A small network was trained on invented records. Each row is its activation on one of them, seen along a few directions.
Each row is followed by the record's values for the fields E, J, B, G, M, Y, K.
Not every record has every field; a missing one is written missing.
The largest differences between rows may come from other fields.
Strong random noise was added to every row along 23 fixed directions; ignore it. To show where, here is one row again and again, with new noise each time:
-155 -397 364 409 -352 29 10 -64 241 369 -15 -96 119 -333 -575 -191 216 330 254 -2 -39 -261 -358 283 88 377 -243 250 -189 87 150 -160 -245 94 139 -230
20 -98 108 28 281 1 -52 362 -274 258 702 -97 -3 113 261 86 -811 -427 -38 -94 46 159 -546 -340 -442 -185 -177 -318 332 128 -169 -193 -149 -333 -321 -368
-59 307 262 242 -613 -160 -271 450 689 -150 22 45 -219 -327 253 681 201 145 -571 72 561 355 412 -30 -371 -451 117 -295 -66 77 -203 52 -11 -178 382 76
388 376 -129 -409 -257 420 393 -386 402 -289 -243 -354 46 244 257 -255 -29 331 228 363 497 216 177 -36 -152 -99 -184 98 -203 -236 490 296 477 -278 18 199
-299 -122 6 -178 -124 -108 -54 -147 -218 284 516 -232 34 -103 -327 659 370 317 124 469 -168 372 -54 172 282 586 -65 101 -355 -3 436 508 -108 -148 -80 257
-370 -184 277 368 69 187 197 -17 -47 34 371 -175 -1 -33 41 -364 59 192 -16 -107 -66 95 -291 323 285 241 -569 242 92 268 -7 121 302 -79 -466 161
-192 -3 -135 -189 631 -221 -246 -40 -97 -389 54 -164 -444 -79 45 -545 -33 -27 46 220 194 94 326 117 -175 -156 -151 -106 58 -241 429 -260 146 -250 -256 53
-70 21 334 -133 207 -23 -524 198 368 -322 -54 421 -26 50 -167 375 158 385 117 -287 88 81 282 29 -356 -122 193 -323 -114 427 -212 40 -265 220 557 -78
403 -361 -121 -248 -173 -108 318 -699 -136 -120 180 288 57 -701 339 66 87 207 185 179 -236 -370 289 -183 -274 -5 495 450 415 -304 -192 -241 -241 -43 -165 142
224 -188 186 188 -93 176 -176 -109 88 -81 50 219 -87 113 275 146 -36 116 -159 88 300 28 -63 -37 226 407 -77 27 428 65 -41 278 -405 -27 197 243
-12 687 43 54 -483 -266 167 178 409 86 -124 256 -367 426 287 -801 330 736 126 -65 148 -131 5 -645 202 497 659 -306 -225 76 -389 129 -94 156 -161 83
-295 78 411 151 -124 161 -131 233 159 362 -127 117 -14 184 -187 66 -43 178 -46 -302 -305 -90 107 369 -143 -250 161 -41 217 388 -369 107 -69 435 258 -370
211 -355 231 -128 328 -7 -82 185 35 -508 -148 513 -175 -334 45 -754 -280 -440 -376 -131 276 -27 374 146 -315 -5 -219 -186 722 -319 70 -742 248 -246 50 -55
673 798 -153 -253 -74 -60 581 363 97 -66 -243 -513 157 596 445 -125 -392 58 498 185 153 -87 -436 -600 35 -192 39 -245 -495 209 14 35 -56 -72 -80 -264
-106 -10 -78 -142 -214 95 175 -381 -212 -108 -162 -354 -7 -115 123 361 -122 22 363 550 -309 2 -50 307 -135 271 430 312 258 -29 21 442 -309 203 443 -133
-768 4 -590 -2 36 -250 -429 -324 380 -244 390 -17 122 -120 -257 -499 223 203 400 316 -282 -349 198 268 371 107 149 181 -508 12 219 -31 837 -474 -124 -232
161 499 166 238 -23 287 712 -43 -22 111 -97 230 180 192 333 476 548 -244 182 -194 -474 -73 168 702 359 -145 184 224 489 256 -234 -269 265 73 376 -27
178 160 151 347 216 -144 432 364 -261 -571 -270 -258 18 222 -248 376 318 -287 103 -3 -341 190 106 58 -73 315 231 -272 -14 83 -290 124 -253 3 139 184
59 39 21 -11 -390 163 394 -464 -187 350 -248 -172 -67 5 -230 408 -141 -88 97 -7 177 451 -404 -12 -390 223 120 123 262 -245 4 64 -90 194 260 -201
57 -87 393 -684 -174 -13 389 -88 97 -19 -90 10 -218 -326 533 -130 -31 334 93 -154 -118 207 -233 -180 -335 -163 32 143 -273 -25 -82 21 -104 530 -189 678
494 202 -179 20 -242 73 395 -76 -57 100 -183 -459 137 337 -148 127 -424 -329 236 37 236 -151 -307 -240 -272 -16 -127 -15 -37 -141 -15 76 179 51 -168 -284
86 -347 153 42 -486 -28 72 -384 214 179 -69 -163 109 -591 -172 203 109 680 140 377 -457 -26 247 349 20 -2 11 382 -46 -62 158 162 -375 -267 -71 165
-13 -76 116 -67 196 473 316 15 53 197 187 134 230 69 78 -204 423 -6 -299 47 -142 609 -123 -208 367 -42 88 -180 -375 -295 317 -72 34 -675 -9 375
-491 -232 -205 -94 377 -186 202 -258 -99 -596 -232 -70 -223 133 594 -274 -305 -323 50 124 -459 399 -66 329 167 -161 22 62 615 -107 310 143 241 -39 254 526
-147 -297 -347 -332 123 -67 19 -269 -193 -393 88 -283 147 187 -63 -99 -254 -93 -7 254 -240 5 125 -167 145 155 85 264 -187 -108 -194 403 306 -39 -339 163

-253 125 512 125 31 541 31 552 237 27 188 -335 -351 -34 32 -616 83 -346 -401 -48 531 -43 151 148 -681 -301 -20 -181 -131 -220 -226 -206 197 84 -174 -87 => E=e1 J=missing B=b3 G=g3 M=missing Y=y4 K=k2
-491 -381 -409 -179 -242 -293 -319 -320 -25 39 140 151 180 -441 66 -67 5 -52 -8 122 22 -91 -406 -116 498 268 -258 110 -388 -54 552 365 533 228 -52 345 => E=e2 J=j3 B=b1 G=g4 M=m2 Y=y2 K=k2
-60 30 -162 20 -202 146 -396 -178 327 -439 -475 420 169 -633 -37 -388 -133 205 257 -137 -379 158 -387 -181 -210 150 320 -503 -508 -68 -53 5 -52 -419 217 200 => E=e1 J=missing B=b3 G=g2 M=missing Y=y4 K=k1
311 -515 20 -346 32 304 121 -428 -136 -401 -352 -223 -50 -184 -49 16 -39 -507 137 265 145 -176 49 -24 -558 168 348 300 152 -596 57 94 -363 377 421 332 => E=e2 J=j1 B=b3 G=g1 M=missing Y=y2 K=k2
654 299 -207 -157 -74 256 245 -423 12 50 147 73 24 111 512 407 89 92 47 356 541 -74 119 -402 -27 -24 459 274 256 -205 -185 -100 -411 -234 300 -276 => E=e1 J=missing B=b1 G=g4 M=m2 Y=y4 K=k1
-366 29 -115 -54 214 102 -282 -355 345 114 295 86 -115 205 -390 34 258 63 374 -355 263 -193 257 175 -589 -412 113 31 -106 -54 -6 -336 357 45 116 -228 => E=e1 J=missing B=b3 G=g2 M=missing Y=y4 K=k2
277 607 291 123 -182 389 51 356 -141 276 10 -154 -274 -15 311 174 -58 202 -144 230 244 402 -149 15 -206 285 43 -244 -29 116 -289 8 -562 -341 -124 -167 => E=e2 J=j2 B=b1 G=g2 M=missing Y=y1 K=k2
166 151 95 290 -204 -336 74 153 109 -111 -641 197 -144 -154 114 -189 -300 57 62 -457 23 -375 -130 111 -66 -168 -314 -119 288 317 -153 -189 88 599 -57 -92 => E=e1 J=missing B=b1 G=g3 M=missing Y=y4 K=k2
-194 1 44 -657 94 126 37 -105 25 538 53 292 -193 351 -74 -608 -120 -165 85 -161 176 33 -327 6 126 296 67 267 -149 -227 -201 -714 135 187 68 -284 => E=e2 J=j3 B=b2 G=g4 M=m2 Y=y2 K=k2
69 -61 116 35 -294 82 247 -82 90 480 130 59 39 49 238 -427 114 85 221 -82 -228 -461 -265 -82 108 54 115 -25 174 -95 421 246 23 354 -97 271 => E=e2 J=j3 B=b3 G=g2 M=missing Y=y4 K=k1
115 -527 9 35 681 -402 -138 -215 -21 -258 -283 -41 -119 -220 -593 -140 564 83 30 104 319 -107 475 225 289 -168 -289 389 -99 -313 428 -814 -483 -139 273 -55 => E=e1 J=missing B=b3 G=g4 M=m1 Y=y4 K=k1
300 195 -33 190 45 80 -47 -73 59 -475 -267 205 -3 53 154 9 -111 -200 236 -304 -2 -89 -303 401 303 409 -591 -11 40 233 -181 -138 311 -79 -185 372 => E=e1 J=missing B=b2 G=g1 M=missing Y=y4 K=k1
-74 150 -80 573 9 58 109 299 -335 -165 -53 -319 53 -268 228 150 84 -271 -280 256 -395 -212 140 134 158 -142 179 -67 70 152 -136 413 17 -40 -236 -79 => E=e1 J=missing B=b1 G=g1 M=missing Y=y4 K=k2
284 -75 17 289 -92 92 -50 141 236 48 6 71 169 -233 -50 -12 -103 -496 335 -242 -327 -746 -218 83 -404 -275 213 -277 -25 -88 18 -155 56 102 57 -23 => E=e1 J=missing B=b3 G=g1 M=missing Y=y4 K=k1
105 -9 -205 -827 101 116 141 7 88 132 242 274 619 171 -277 61 33 -261 294 217 -378 -217 299 388 418 -6 -8 327 -276 20 123 -569 607 -351 330 -416 => E=e2 J=j3 B=b3 G=g4 M=m2 Y=y4 K=k2
-136 -501 165 -174 22 -351 12 202 118 -270 354 -591 -19 -90 -707 -162 1 47 238 94 424 -224 75 -306 -796 73 -276 -22 -504 -158 331 55 95 285 -262 14 => E=e2 J=j2 B=b3 G=g2 M=missing Y=y4 K=k2
-56 109 168 -22 311 -100 -105 183 -79 -370 -182 -345 -208 27 49 -13 -123 242 -36 145 245 303 237 -80 -375 -311 -89 -277 109 64 299 377 -186 181 129 -1 => E=e1 J=missing B=b1 G=g4 M=m2 Y=y4 K=k1
239 267 -79 278 -427 -31 661 -442 -129 355 -163 141 -56 336 -92 -15 359 369 -213 -188 124 222 290 -182 258 234 122 249 537 -155 -153 78 157 97 -272 69 => E=e2 J=j1 B=b3 G=g1 M=missing Y=y4 K=k2
16 -308 273 259 527 147 -82 250 220 -295 614 151 -174 70 311 192 90 -495 -67 -332 131 89 -22 33 -513 -384 -179 -318 236 -89 7 -393 -140 -445 -35 544 => E=e1 J=missing B=b3 G=g3 M=missing Y=y4 K=k2
-186 -451 43 -86 52 78 232 -348 101 278 -74 -267 -80 55 -170 99 311 -173 30 -17 -311 -71 102 111 -167 -408 359 408 -159 -441 -27 -128 -209 166 129 256 => E=e1 J=missing B=b1 G=g4 M=m1 Y=y1 K=k1
272 384 -415 19 -3 -153 283 -75 -120 118 -424 -184 210 556 -335 160 -56 73 86 -103 -75 33 29 -388 165 -156 79 -165 -321 58 121 232 345 119 -167 -294 => E=e1 J=missing B=b1 G=g1 M=missing Y=y4 K=k2
230 -275 124 283 -49 372 431 -146 81 32 -57 -150 -27 245 -64 -202 419 -402 -242 -105 307 -241 160 -154 -162 -47 204 270 54 -486 -222 -207 -79 43 -29 264 => E=e1 J=missing B=b1 G=g1 M=missing Y=y4 K=k2
-323 -406 -238 238 175 -473 -228 -255 116 -216 -18 -14 -58 85 -125 18 -214 -20 165 -315 317 -264 -142 -470 -329 -313 115 76 124 100 -27 -10 -55 530 236 -238 => E=e2 J=j1 B=b2 G=g1 M=missing Y=y4 K=k2
335 -237 33 350 -249 -250 87 208 171 26 -109 -3 -61 29 -217 -415 -52 -281 -131 -88 402 -605 62 -321 -117 119 27 1 183 -221 -178 -358 -139 147 -78 -215 => E=e2 J=j3 B=b3 G=g4 M=m1 Y=y2 K=k2
-346 -144 -51 397 385 329 12 -62 215 -438 244 192 249 -96 87 127 403 -622 234 -327 71 -400 -149 159 -281 -279 252 -101 -40 67 -74 -126 430 151 504 -30 => E=e1 J=missing B=b1 G=g4 M=m2 Y=y4 K=k2
245 -439 -48 357 136 -184 -280 -263 -214 200 210 325 -35 -212 -29 662 -76 -132 -137 -244 88 39 -70 -196 -99 -53 -104 -113 553 -80 172 -7 -505 -66 51 165 => E=e2 J=j1 B=b2 G=g3 M=missing Y=y4 K=k1
330 -131 -151 52 -130 -518 -52 -325 7 -282 -203 240 -131 -229 -312 -277 -65 486 420 187 88 -507 502 -180 -456 332 438 70 527 -105 -107 -283 -433 71 139 -468 => E=e2 J=j2 B=b1 G=g4 M=m2 Y=y1 K=k2
-100 80 -89 -331 316 -223 -24 126 -113 -14 -94 -199 -283 -42 335 349 -292 -412 63 251 72 419 -152 205 -166 -382 -51 -70 92 -207 385 -453 -283 -182 423 24 => E=e1 J=missing B=b1 G=g1 M=missing Y=y4 K=k1
-92 311 -179 -92 -271 -318 -47 174 8 414 714 -112 -97 224 192 98 107 215 150 443 269 -224 97 -358 71 185 378 44 10 39 112 36 -158 -131 -6 -377 => E=e2 J=j3 B=b3 G=g1 M=missing Y=y2 K=k1
-412 -136 -40 -23 -26 159 -447 125 286 -25 118 -246 -110 -359 225 88 -111 -191 -115 318 -372 105 -167 126 -69 -295 348 -16 -535 -144 -253 65 -274 -404 110 173 => E=e1 J=missing B=b3 G=g4 M=m2 Y=y4 K=k2
494 644 -8 -87 -120 -289 86 98 -372 459 -36 141 -145 -380 189 307 143 164 210 -61 127 -331 -144 -97 137 80 -190 -326 -71 153 375 132 -3 503 -446 11 => E=e1 J=missing B=b3 G=g4 M=m2 Y=y4 K=k2

Here are new rows. What are their fields?
272 228 -105 187 -40 471 63 -28 -41 121 -408 -54 -121 -134 98 -11 300 -658 -194 -121 -200 15 -181 -232 -292 -225 616 -468 -382 -638 -68 136 -65 -96 -16 416 => E=e1 J=missing B=b1 G=g4 M=m2 Y=y4 K=k1
28 63 -125 50 376 135 -244 -88 -531 -205 -147 226 -41 -297 -9 -336 70 -222 -39 -245 -232 -342 86 -102 -122 39 218 -337 17 -25 -51 333 169 401 -443 131 => E=e1 J=missing B=b3 G=g1 M=missing Y=y4 K=k1
-135 -257 -13 -346 294 -131 -49 -17 -316 227 -373 262 86 -614 -445 -303 72 -477 160 -168 -670 -38 -255 288 26 -104 160 -34 -327 -317 151 -768 58 74 127 -177 => E=e1 J=missing B=b3 G=g4 M=m2 Y=y1 K=k1
212 118 57 -61 -233 -132 -388 241 347 649 -141 -43 70 473 -573 373 -314 53 237 -131 -15 -94 -189 347 230 -14 -488 -38 -285 174 15 -389 -224 -188 124 -313 => E=e1 J=missing B=b3 G=g2 M=missing Y=y4 K=k2
186 125 -289 -138 -735 -34 285 -84 509 -628 -106 -49 387 -14 331 -135 -74 184 144 134 -270 -486 252 -360 -24 49 454 68 -363 37 -505 571 477 16 -184 444 => E=e1 J=missing B=b3 G=g1 M=missing Y=y4 K=k2
414 130 400 -171 -183 585 23 57 -74 432 -2 -10 -167 41 543 331 -77 -3 -405 -212 195 100 -141 -245 -263 -252 -14 -265 -92 -86 -156 653 -313 443 -398 633 => E=e1 J=missing B=b1 G=g4 M=m2 Y=y4 K=k2
-67 -65 372 490 185 251 252 -30 -230 473 236 83 -90 -56 -5 -323 107 9 87 -357 90 -186 -396 -80 -232 5 29 -24 391 101 -78 -196 -211 277 -138 -364 => E=e1 J=missing B=b2 G=g4 M=m2 Y=y1 K=k2
-270 94 -278 -210 307 -396 -677 -11 -138 237 52 379 -373 439 -47 157 -186 -250 117 -44 -305 -214 199 212 206 159 340 -234 365 -48 -38 -24 -203 187 118 5 => E=e1 J=missing B=b3 G=g1 M=missing Y=y4 K=k2
-407 126 -132 179 -212 -35 240 -264 260 273 -84 -53 -151 214 90 -299 355 288 -207 -380 86 378 -183 -399 154 -354 136 26 -396 -152 -77 37 296 42 -278 356 => E=e1 J=missing B=b3 G=g3 M=missing Y=y4 K=k1
125 259 5 58 -202 -474 172 -254 -73 152 304 -75 -51 -779 12 627 406 755 219 286 74 -73 388 277 -31 -220 -248 461 77 323 272 -251 21 -67 -246 -368 => E=e1 J=missing B=b3 G=g1 M=missing Y=y1 K=k2
425 166 -157 -33 -425 -144 -450 -341 394 361 -152 320 -300 -292 -29 642 -196 -49 76 16 305 -100 81 516 -39 2 -385 -59 268 -250 273 -309 -21 -230 40 148 => E=e1 J=missing B=b3 G=g4 M=m2 Y=y4 K=k2
-39 -193 221 -166 170 110 -67 196 -187 367 -97 24 150 -92 44 -2 -474 -105 -235 -100 -498 276 -215 88 60 -468 -100 -115 155 79 49 18 -154 7 5 -153 => E=e1 J=missing B=b3 G=g4 M=m2 Y=y4 K=k1
31 221 -56 -41 -181 -26 32 -88 -120 67 -136 237 79 -282 236 27 -136 148 95 -109 -63 -95 -79 -196 -168 -103 194 -297 177 138 145 254 62 323 29 -102 => E=e1 J=missing B=b3 G=g2 M=missing Y=y4 K=k2
-70 -145 191 -17 -260 579 -140 2 494 47 591 -115 19 180 67 71 -105 -112 -9 -19 628 94 -310 -89 -456 192 -121 159 -276 -52 -443 -151 25 -381 18 8 => E=e2 J=j2 B=b3 G=g2 M=missing Y=y1 K=k2
-378 -426 -94 -45 -640 -500 205 233 130 296 262 -358 -22 377 -346 387 -477 -375 -180 129 -532 -10 200 -108 -454 -43 329 -295 297 -388 102 673 279 239 -160 352 => E=e1 J=missing B=b1 G=g4 M=m2 Y=y4 K=k2
